[[ 21.8  56.2 -13.5  11.8 -27.1   4.0]
 [ 29.1  72.6 -19.5  29.8 -21.0   0.3]
 [ 36.8  32.7  -8.9  36.1 -31.7  -4.1]] result: -19.5

[[ 15.0  82.2  -7.8 -11.1]
 [ -3.8   5.3  -6.4  -0.4]
 [  1.1 -19.7  -3.0   0.3]] result: -6.4

[[ -3.1  59.3  25.4  84.2  -1.5]
 [ 51.7  12.3 -66.8   5.6   1.6]
 [-45.9 -27.5  69.8 -23.6   1.2]] result: -66.8

[[-84.7  41.7  26.3 -16.2 -21.0]
 [-29.7  24.1   0.2 -25.6   5.7]
 [-78.9  29.4  42.7 -22.0 -26.1]] result: 0.2

[[-85.6 -72.3  85.4 -76.9  81.8  74.0 -74.3]
 [-36.8 -59.5  66.1 -29.5  -2.0  27.2 -12.7]
 [-11.6 -15.5  75.5 -38.7  49.8  70.5 -66.7]] result: 66.1

[[ 65.4  26.4  56.9 -91.0  23.3 -31.4]
 [-36.5 -16.5 -29.3   0.6 -40.7  18.3]
 [-24.5  16.2 -83.2   1.6  21.8  24.6]] result: -29.3

[[-53.2  82.1  74.2  -0.3]
 [-31.1  79.7 -23.5  74.3]
 [-53.9  80.2  78.9  -5.6]] result: -23.5

[[-52.5  68.8  69.0  36.7  34.8  20.8]
 [ 12.4  26.0 -71.5  12.0 -24.5 -75.7]
 [-10.1  83.3 -44.5  41.3   0.4 -80.2]] result: -71.5

[[ 16.7 -21.5 -45.2 -53.0]
 [ -6.9  16.7  64.4 -25.0]
 [-30.6  54.3 -36.5   2.5]] result: 64.4

[[  7.4  69.7  -5.7 -46.2 -20.6 -43.3  34.3]
 [-41.7  23.6  -8.8 -71.3 -30.1 -46.8  54.1]
 [-54.0  31.9  -6.6 -68.7 -23.5 -37.4  57.4]] result: -8.8
---
 -9   31  -36  -43: -9
34  22  96  40  53: 34
2  3  7  3  1  7: 2
-35    2    9  -45   34   44: -35
6  6  5  3  2  3  8: 6
 41  -29   22   18: 41
261  376    5  991: 261
-835   333  -140   193   520  -882   692: -835
---
-43	35	17	-50 Answer: -43
2353	6311	6179	5711	5233	3061	8069 Answer: 2353
35	198	76	182	93 Answer: 35
36	205	190	87	63 Answer: 36
3	4	3	7	2	6 Answer: 3
8	1	3	8	2	5 Answer: 8
5377	6427	9745	2956	8800	3457	1039 Answer: 5377
-336	58	91	911	-512	-619	-234 Answer: -336
4	4	7	2	5	3	6 Answer: 4
566	594	130	679	971	864 Answer: 566
---
array([[68, 59, 36, 74, 60, 68],
       [49, 63, 62, 95, 95, 23]]) gives 95

array([-480, -689,  249,   96,  568,  303]) gives 568

array([145, 101, 197, 116,  45,  89,  75]) gives 89

array([[-136,  -77, -433,   33, -114],
       [ 233,   14,  474, -124, -132],
       [ 268,  206, -567,  516,  219]]) gives 516

array([ 635, -352, -246, -642, -337, -510]) gives -337

array([[112, 472, 412, 401],
       [319, 795, 115, 129],
       [400, 336, 285, 358]]) gives 285

array([9955, 7423, 4129, 7872, 2866]) gives 7872

array([-26, -16,  46, -29,  39, -32]) gives 39

array([780, 609, 597, 570, 138, 545]) gives 138

array([-846, -512, -572,  662]) gives -572
---
[[ 38.6  69.9 -15.4  24.4 -28.2  19.4 -22.2]
 [ 54.8 -25.4  11.8  60.9 -19.0 -38.5  -9.3]] gives 69.9

[-69.0 -80.9  10.3   5.8 -26.7] gives 10.3

[ 35.2  -5.4 -47.6  77.1  61.8   6.2 -64.7] gives 77.1

[ 75.4 -41.2 -89.2 -44.2] gives 75.4

[[-67.2 -41.8  -3.9 -41.6   3.9 -61.2  73.9]
 [-80.4 -47.5  -2.6 -49.6   6.2 -74.0  89.3]
 [ -4.0 -90.4  39.8 -64.1 -36.1  58.9  31.1]] gives 89.3

[-76.0  33.8  13.4  12.9   5.3] gives 33.8

[-78.6  68.3  77.6 -80.5] gives 77.6

[ 75.8  87.8 -59.4  11.8 -41.7] gives 87.8

[[ 31.4  27.8 -37.3  16.2  13.9]
 [ 12.0  69.7  85.4 -18.0 -15.1]] gives 85.4

[-13.7  -6.4   3.1 -20.8  67.7  25.4] gives 67.7
